These are the activations of a small neural network, seen along a few directions. Each row is one input.
In each table, some parts of the input vary, and every possible input appears once, in random order.
Descriptions start from the smaller parts, as in this example, which fits no table here: one of 6 places along a line, together with either a single point or (one of 2 separate values, together with one of 5 places around a ring) or one of 11 places around a ring.
Shared parts are said once, and a part with two or three values counts as separate values.
(in the rows, 128 means zero)

Other details of the inputs vary at random and push rows far along three fixed directions, the same in every table; ignore that.

Rows:
x1: [150 165 175 170 172 110 118 115  58 147 104  81]
x2: [131  71 111 178 129 118 139 139 107 143 160 186]
x3: [144 133 130  62 114 208  99 124 186 168 150 129]
x4: [144 173 223 144 106  88 136 105 124  74 102  88]
x5: [101 105  72  95 117 116 169 178 141 105 119 156]
x6: [143 126 138 108 182 117  89 146 131 223 153  96]
x7: [174 158 176 167 151 106  88 127  72 124 130  75]
x8: [122 113 122 175 109  77 145 108 109  56 104 158]
x9: [132 103  73 115 105 135 180 151 153  94 128 167]
x10: [114 150 151  79  84 184 157 100 182 123  89  98]
x11: [114 111 141 137 112  83 158 166  74  61 111 142]
x12: [143  88  68 161 148 138 143 128  77 150 167 176]
x13: [163 158 152 182 176 102 109  92  67 148 130 104]
x14: [108 140 101  76 112 196 106 116 171 188 138 103]
x15: [149 139 126 123 166 142  77  71 125 203 161 106]
x16: [137 158  96  66 152 183 111 150 179 174 123 117]
x17: [182 148 156 162 167  95  83  96  79 123 153 112]
x18: [ 96 117 150 125  80 106 178 164 124  67 128 162]
x19: [156 146 154 122 145  97 111  93 155 150 134  95]
x20: [ 93  70  37 140 175 157 112 128 116 133 192 168]
x21: [122 171 150  63 102 186 125 145 170  97  91 109]
x22: [171 150 195 157 152  84  87  87  96 132 150  92]
x23: [ 94 110 134 153  83 101 163 128 150  73 112 171]
x24: [132 169 203 161 124 110 135 129 106  81  49  85]
x25: [ 76 112 151 143  94  73 188 141  85  88  96 125]
x26: [ 89  99 108 131 103 113 153 164 110  82  86 157]
x27: [143 147 167 132 109 154 137 113 148  91  65 104]
x28: [126  89  64 171 137 129 106 154  93 145 158 171]
x29: [105  84 114 169 133 111 135 160 100 146 154 186]
x30: [127 137 120  65 109 195  87 138 182 169 157 114]
x31: [126 128 108 131 100 117 154 140 122  58 140 177]
x32: [117  93  98 117  87 121 192 151 169 104 138 169]
x33: [152 149 174 184 168  86 113  87  74 165 143 101]
x34: [135 176 127  74 113 156 140 117 203 103  89 104]
x35: [184 148 141 169 181  70 105  95  96 138 138 100]
x36: [119 149 186 126  95 108 123  84 170  86  76  96]
x37: [141 168 148 118 109 118 147 137 154  94  82  69]
x38: [110 164 157  69 103 150 154 147 204 131  92  97]
x39: [133  97  88 160 142  80 149 141 121 144 185 182]
x40: [117 155 144  78  87 146 146 139 207 126 100  80]
x41: [132 134 112 108 179 156  84 126  89 200 126 100]
x42: [125 101  59 158 139 131 126 141  77 154 167 154]
x43: [150  83  57 123 135 164 121 152 109 139 190 202]
x44: [166 148 146 174 172  94 103  74  71 141 130  98]
x45: [ 87 103 152 110  81  93 173 167 119  70 117 147]
x46: [ 97 114 118  64 130 191  82 144 182 197 119 128]
x47: [107  77  73 147 119 138 110 154 131 165 172 176]
x48: [ 88 108 103  89 157 187  91 101 181 163 162 107]
x49: [157 146 120 134 171 164  65 103 136 176 130 130]
x50: [ 77 122 130 133  86 113 196 144 116  90 111 151]
Description of these inputs: one of 2 separate values, together with either a single point or (one of 4 separate values, together with one of 6 places along a line).
Changing only the choice among 2 separate values turns x40 into x37. The same change can be made to x10. Which row results? -> x12
Changing only the choice among 2 separate values turns x44 into x15. The same change can be made to x21. Which row results? -> x18
Which other rows does x6 become when the choice among 4 separate values takes its other values? List them by row number. -> x25, x45, x46
Which other rows does x10 become when the choice among 4 separate values takes its other values? List them by row number. -> x2, x3, x32
Which other rows does x43 become when the choice among 2 separate values takes its other values? List them by row number. -> x3

Rows:
x51: [ 72  66  74 142 107  92 198 186  84  76 143 200]
x52: [176 147 191 158 143 110  93 125 112 129 125 111]
x53: [ 84  89 118 149  90  72 187 167  80  71 111 150]
x54: [ 87  97 132 161 104  78 207 176 111  58 110 168]
x55: [168  93  45 163 187 101  98 135 100 170 196 163]
x56: [108 129  91  94 136 180 104 152 126 197 155 133]
x57: [143 174 162 136 117 147 128  78 158 119  82  87]
x58: [168 171 175 116 117 172 110 105 127  83  84  90]
x59: [130 164 218 148 104  78 147 127 118 100  57  53]
x60: [119 140 133 114 152 155 114 146 110 173 131 107]
x61: [166 173 170 134 140  80 125 109 140 100 107  88]
x62: [105 102  55  82 118 182 113 162 169 198 162 169]
x63: [120 111 121 111 131 129 119 148 139 160 123 123]
x64: [127 128 130 147 142 116 110 143  74 176 142 108]
x65: [104 157 118  83 110 184  95  84 186 119  94 132]
x66: [123 127 100 107 149 186  84  76 132 135 143 137]
x67: [131 108  89 154 129 146 154  96 114 107 148 148]
x68: [ 85  58  66 176 105  87 157 134 112  75 153 208]
x69: [142 128  88 162 121  83 176 121  83  38 133 152]
x70: [ 94 129 115  44 115 187 124 147 173 147  99 107]
x71: [141 166 121  48 116 159 117 115 204 126 150  99]
x72: [140 120 148 164 164  92  97 136  50 185 142  95]
x73: [136 120 149 159 163 102  77  96 114 162 154 139]
x74: [161 117 148 168 163 104 105  94 105 184 198 111]
x75: [112 118 136 141 156 119 139 156  84 137 131 128]
x76: [162 197 147 111 132 127 117  94 153  93  79  85]
x77: [ 60 106  73  83  51 158 197 180 189  85 113 186]
x78: [104 120 161 124 103  96 172 154 140  81  76 115]
x79: [139 150 225 177 152  60 149 135  88  99  74  71]
x80: [113 128 161 112  54 115 173 149 153  38 129 144]
x81: [124 103 140 154 149  92  98 101 100 145 192 143]
x82: [166 180 192  90 109 128 151  81 160 132  83 104]
x83: [103 107  64  83 137 193 123 169 172 189 163 177]
x84: [124 135 113  97 108 185 126 100 210 140 103  97]
x85: [145 137 118  81 110 203  92 134 191 135 111 119]
x86: [165 122 135 170 174 117  91  97 118 201 170 125]
x87: [188 121 113 193 178 124  70 128  59 171 171 166]
Describe the family of inputs behind these rows. -> either a single point or (one of 2 separate values, together with one of 8 places around a ring) or (one of 4 separate values, together with one of 5 places along a line)
Which other rows does x76 become when the choice among 4 separate values takes its other values? List them by row number. -> x57, x65, x87
Start at x63 and move only the place on the ring of 8, one step at a time. The first step leads to x59. Which rows follow, in order? -> x62, x77, x83, x54, x79, x78
Which other rows does x60 become when the choice among 2 separate values takes its other values? List them by row number. -> x83

Rows:
x88: [122 143 135  79 132 182  96 126 166 168 116 107]
x89: [126 117  94 112 113 144 136 133 145 117 146 163]
x90: [136 177 183 117 113 127 136  98 151  87  67  71]
x91: [105 112 107 141  98 112 169 128 126  72 122 157]
x92: [141 162 144  85 127 181  92 106 177 147 115  99]
x93: [158 127 135 178 163  89 116 117  80 131 142 123]
x94: [135 157 200 150 134 104 123 115 105 121  84  68]
x95: [141 163 163  88 120 156 110  97 192 146 110  86]
x96: [ 91 107 109 118  87 125 169 159 139  86 122 164]
x97: [129 102  70 116 144 167  99 123 137 171 174 167]
x98: [148 104  78 120 179 157  81 147 110 217 188 152]
x99: [102 118 114  90 106 138 142 141 172 135 135 137]
x100: [153 128 120 144 149 119 114 121 108 137 149 134]
x101: [ 98 108 106 114  88 124 173 160 137  88 123 164]
x102: [138 122 151 179 163  89 121 128  67 147 136 113]
x103: [124 124 134 156 130  95 146 138  94 118 118 125]
x104: [148 125 146 177 164  85 120 136  69 145 136 111]
x105: [109 109 115 141  94 110 161 132 127  70 123 161]
Changing only one part turns x95 into x99. The same change can be made to x97. Which row results? -> x94
Describe the family of inputs behind these rows. -> one of 2 separate values, together with either a single point or one of 8 places around a ring
Which other rows does x89 become when the choice among 2 separate values takes its other values? List them by row number. -> x101
